These are the activations of a small neural network, seen along a few directions. Each row is one input.
Each table varies a few parts of the input and shows all the possible inputs, shuffled.
A made-up example of a description, with smaller parts first: one of 6 places along a line, together with either a single point or one of 9 places around a ring or (one of 2 separate values, together with one of 5 places around a ring).
Shared parts are said once, and a part with two or three values counts as separate values.
In the rows, zero is written as 128.

Other details of the inputs shift rows strongly along two fixed directions, in all tables alike. That doesn't count.

Table:
x1: [ 99  99  99 170 207 157  51 184 154  57 125 206  84  96 231 171 127]
x2: [191 158 119 133  92 115 116 113 145 193 164 131 152 102  49 110 131]
x3: [ 69 121 136 107 150 134 195 102 106  88  88 130  91 168 189 110 121]
x4: [126 153 186 101 109 135 218  90  97 149 116  80 101 142 130  97 106]
x5: [135  91  99 166 137 106  51 149 183 124 117 175 154 122 145 142 112]
x6: [193 151 156 141 138  94  92 147 166 198 144  58 174 106  88 114 136]
x7: [ 93 123 135  94 187 108 218  67 103 114 104  89  77 148 141 114 119]
x8: [ 35 101  82 121 157 129  57 149 100  43 128 220 141 121 194 140 139]
x9: [159 168 182 113 139 193 213 121  94 147 141  94  15 136 110 126 134]
x10: [110 142 103 122 129 120  45 154  94 125 148 162 144 125 100 120 140]
x11: [ 87  87 126 119 137 170 221 101 139  82  88 130 110 140 169 151 131]
x12: [107 137 130  84 138 134 240  74  89  96 120 129  82 155 119 128 124]
x13: [193 177 137 131  84 109  90 154 131 188 150 118 139 160  42 115 128]
x14: [129 123 128 147 131 126  64 163 144 128 135 130 186 107 153 127 150]
x15: [195 163 129 139 139  90 108 144 187 177 138  81 158 137  67 138 142]
x16: [ 92  73 135 122 149 127 197  92 125  90  92 109  84 136 196 135  92]
x17: [152 130 152 119 110 141 238  72 137 156 103  97  96 156 117 109 111]
x18: [126 157 173 117 152 188 231 114 108 109 133 120  20 127 163 132 132]
x19: [144 152 146 105 132 137 239  95 138 134 111  73 108 165 106 130 143]
x20: [ 90 113 127 114 143 134 207  95 117  77  90 147  91 178 175 135 121]
x21: [ 91  99 142 101 113 185 223 114 106 102  92 116  92 146 125 161 124]
x22: [ 57  66 111 154 174 110  50 154 133  67 102 186 148 121 227 148 112]
x23: [ 59  67  78 140 124 151  50 146  82  50 132 205 137  97 180 163 119]
x24: [204 140 131 149 123 109 109 139 202 194 135  82 164 110  62 129 130]
x25: [124 148 184  92 116 149 226 104 106 141 119  61 115 130 122 115 129]
x26: [133 104 103 165 103 116  48 150 150 122 137 165 164 109 171 126 123]
x27: [118 109 114 143  95 139  68 167 146 108 141 149 169  92 155 152 139]
x28: [ 76  86 140 100 110 181 196 120  87  77 102 106  94 131 164 160 119]
x29: [ 88 128 146  90 130 153 243 109 114  80 100 114  91 165 142 154 138]
x30: [ 40 108 102 134 135 126  53 170 119  53 109 214 140 139 207 138 130]
x31: [129 120 112 146  98 145  80 166 170 126 137 164 172 109 119 153 142]
x32: [140  91  93 156 147  93  63 129 147 132 152 139 152  87 136 130 119]
x33: [117 127 138 137 110 142  49 179 111 124 133 132 172 109 122 144 143]
x34: [117 130 138 141 105 131  40 163 104 136 136 151 156 125 130 126 118]
x35: [111 146 122 133 110 120  42 176 112 129 127 159 143 144 118 119 129]
x36: [ 81 121 135 103 127 139 208 107 108  72  97 155  87 173 163 139 115]
x37: [138 118 128 113 133 141 242  57 117 135 117 110  96 133 110 110 119]
x38: [ 48  94  73 136 172 120  56 142 113  54 125 211 148 125 199 131 145]
x39: [206 136 116 148 132  87 107 105 173 200 151 106 148 104  51 112 123]
x40: [141 107  90 154 120 113  67 126 133 129 160 153 163  90 139 118 132]
x41: [117 167 166  85 121 140 225 112 115 138 111  66 102 150 111 112 141]
x42: [176 156 133 138 129 103  94 112 126 187 171 102 168 106  89  85 135]
x43: [ 92  69 132 113 157 143 206 107 134  80  92  90 100 120 188 153 113]
x44: [125 150 167  92 128 133 221  69  80 141 136  83 104 122 110  96 115]
x45: [196 177 120 120 101 105  96 132 112 184 164 119 140 136  21 115 139]
x46: [142 122 105 150 148  86  60 149 171 124 122 159 146 148 133 141 123]
x47: [141 139 159 106  95 147 239  83 127 157 111 105  92 151 107 117 105]
x48: [203 161 115 135 147  68 101 111 160 188 158 103 146 129  51 117 135]
x49: [ 37  75  87 137 191 121  54 177 148  40  92 182 150 127 223 170 143]
x50: [ 80  99 142 112 106 152 202  97 100  84 104 132  90 133 189 134 100]
x51: [185 172 142 136 134  72  83 137 167 206 137  84 144 142  86  93 126]
x52: [116 100 106 156 173  90  39 139 134 125 148 153 169  95 148 127 126]
x53: [195 157 119 134  88 124 102 124 123 199 157 122 145 108  25 116 127]
x54: [185 183 138 129 116 105  97 154 163 193 146  78 171 131  78  96 160]
x55: [111 137 161  90 131 150 209  77  54 132 125  82  91 131 101 109 110]
x56: [131 125  80 142 144 103  67 131 136 106 146 187 159 130 129 136 149]
x57: [ 95 111 102 177 178 173  57 180 140  54 136 220  91 103 232 159 148]
x58: [195 159 139 142  69 129  98 142 142 207 144 118 143 134  44 116 116]
x59: [128 124 129 154 124 112  56 149 136 139 137 150 170 122 160 108 127]
x60: [ 98 129 147  88 125 163 233 118  94  98  99  98  84 173 110 156 134]
x61: [205 151 136 147  87 117 106 140 167 193 156  72 172  99  88 112 143]
x62: [172 187 148 120  96 120  85 172 129 189 143  79 154 134  47 112 153]
x63: [195 161 127 135  83 106 102 115 130 193 180 102 155  87  65 101 126]
x64: [130 116 117 148  82 136  48 159 116 133 139 152 146 116 131 138 112]
Each input here is: one of 4 places along a line, together with either a single point or (one of 3 separate values, together with one of 5 places around a ring).
Question: The inputs of x7 and x38 match in every part but the place on the line of 4. If x51 is changed in the same way as x7 into x38, which row does it become?
Answer: x3
Question: The inputs of x59 and x34 match in every part but the place on the line of 4. If x14 is changed in the same way as x59 into x34, which row does it become?
Answer: x33
Question: Start at x49 and move only the place on the ring of 5, one step at a time. The first step leads to x15. Which rows follow, in order?
Answer: x24, x43, x6
Question: Start at x55 and move only the place on the ring of 5, one step at a time. The first step leads to x23. Which rows follow, in order?
Answer: x53, x45, x10
Question: Which other rows does x20 become when the place on the line of 4 takes its other values? List them by row number.
Answer: x13, x36, x46
Question: Which other rows does x39 become when the choice among 3 separate values takes its other values? List them by row number.
Answer: x5, x24

Table:
x65: [151 110 139 124 107 161 220  91 146 128  95 101  83 147 109 158  96]
x66: [ 98 117 138 127 127 131 160 117 139 108 110 123 143 117 185 127 122]
x67: [205 148 128 138 112 128 152 131 185 167 138  91 139 121  50 147 151]
x68: [114 107 117 151 125 119  86 146 138  98 135 140 163 105 191 141 130]
x69: [122 158 130  98 114 131 199  99 118 127 123 121 123 142 101 122 143]
x70: [106  90 128 120 132 128 172  88 117 123  89 135 124 148 141 116 102]
x71: [144 133 145 126 152 126 201  76 118 129 136 104  75 128 151 111 125]
x72: [ 95 112 104 138  88 125  88 143 126 108 130 195 142 135 140 133 120]
x73: [127 155 150 108 141 106 184 109 148 143 109  96 101 162 139 110 122]
x74: [ 79  89 117 146 141 142  85 146 142  99 105 152 170 113 191 132 131]
x75: [208 157 141 152 116 120  98 185 191 183 134 105 128 139  80 145 142]
x76: [161 150 160 128  94 138  75 158 128 182 153  95 167 102  78 118 139]
x77: [172 153 143 127  84 130  75 162 126 171 161  89 152  96  92 117 142]
x78: [165 150 128 143  80 121  85 133 128 195 140 134 160 137  60 105 127]
x79: [ 92 109 128 138 110 162  77 164 126 109 119 159 165 119 157 126 146]
x80: [137 125 140 123 161 128 194  83 111 131 128  90  66 114 137 113 119]
x81: [ 93 141 156 106 143 154 193 121  98 110  86 117  91 176 138 120 129]
x82: [112 108 144 116 135 134 188 107 111 112 112  73 110 112 165 131 116]
x83: [ 85 106  84 116 137 134  86 147 103  71 134 168 139 116 145 161 147]
x84: [108 117 112 139 152 102  77 149 141  85 126 154 131 147 188 143 130]
x85: [102 114  88 135 144 101  95 130 160  94 131 170 170 123 150 133 143]
x86: [168 167 149 129  74 129  93 159 150 177 153 115 168 111  99 103 146]
x87: [ 71  86 110 132 116 141  79 142  96  93 122 180 135 129 137 151 110]
x88: [164 168 118 129 112 122  93 136 136 178 147 126 179 129  56 113 157]
x89: [126 135 146 103 154 111 186 108 123 124 112  67  77 154 136 122 114]
x90: [ 75 119 129 129 150 139  68 169 108  82 111 166 126 141 150 155 130]
x91: [215 153 130 165 122 141 104 153 185 197 159 125 116 103  77 139 138]
x92: [ 92  93 127 150 144 128  75 153 133 111 122 133 169  96 164 143 125]
x93: [133 105 141 138 114 174 167 148 166 117 110 104 118 119 151 162 129]
x94: [175 169 142 142 130 136  79 143 124 184 168 126 135 102  64 111 129]
x95: [110  97 101 130 163 104  82 139 137 111 135 148 173 113 120 141 139]
x96: [110 112 116 117 101 134 140 119  90 116 130 128 101 133 118 136 106]
x97: [157 187 165 107 109 121 177 129 124 159 121  99 107 161  97 105 132]
x98: [131 160 157 105 122 130 194 121  98 115 121  96  80 167 132 124 129]
x99: [104  77 108 140 138 111  74 134 123 113 117 164 154 120 138 140  98]
x100: [120  94 122 111 130 116 185  89 101 112 105 103  95 133 138 126  92]
x101: [179 171 112 124  97 106  93 137 132 161 171 121 164 123  71 125 155]
x102: [106 122 147 117 168 112 135 130 128 125 109 105 113 148 138 132 117]
x103: [183 145 125 141  91  84  95 117 164 184 141 129 163 124  86 100 111]
x104: [176 178 138 125 110 106  66 169 128 164 148 100 128 129  77 121 138]
x105: [112  89  97 144 120 105  83 120 127  89 125 174 146 127 172 141 106]
x106: [186 169 131 149 131 100  92 122 169 192 163 129 140 106 103  95 133]
x107: [120 127 115 135 136 151 113 135 105  91 151 177 103 118 165 132 133]
x108: [147 161 123 145 121 137  90 146 134 141 153 174 133 110 123 111 135]
x109: [127 137 161 106  95 154 205 112  99 119 135  84 106 135 145 123 130]
x110: [ 76  87  89 134 165 122 108 127 140  84 110 171 164 132 158 135 145]
x111: [118 139 155 112 161 125 194 104 129 144  90  85 103 173 136 108 121]
x112: [107 105  91 131 148 105 117 118 138  78 138 148 148 129 158 141 139]
x113: [123 150 150 118 145 172 203  96  99 136 117 122  88 137 118 102 121]
x114: [106 103 136 132 178 134 145 108 114 120 121 139 100 110 150 128 121]
x115: [ 83 108 103 117 144 138  84 144 104  91 130 170 156 121 124 159 144]
x116: [124 128 139 106  89 133 205  88  87 126 128 115  89 153 121 125 108]
x117: [ 92  87  75 128 162 107  89 137 128  73 130 155 148 112 159 152 137]
x118: [133 146 142 110 140 157 192 101  88 124 136 104  62 119 120 117 121]
x119: [117 118 131 137 169 137 149 103 130 138 117 141 111 124 151 111 128]
Question: What do these inputs look like to the network?
Answer: one of 5 separate values, together with either a single point or (one of 2 separate values, together with one of 5 places around a ring)
Question: The inputs of x112 and x84 match in every part but the choice among 5 separate values. If x95 is changed in the same way as x112 into x84, which row does it become?
Answer: x102
Question: The inputs of x77 and x83 match in every part but the choice among 5 separate values. If x93 is changed in the same way as x77 into x83, which row does it become?
Answer: x67
Question: List by row number the other rows that have the choice among 5 separate values in common with x96.
Answer: x65, x70, x72, x78, x87, x99, x100, x103, x105, x116
Question: Which other rows does x108 become when the choice among 5 separate values takes its other values? List them by row number.
Answer: x69, x72, x86, x97
Question: List by row number the other rows that have the choice among 5 separate values in common with x114.
Answer: x71, x80, x91, x94, x106, x107, x108, x113, x118, x119
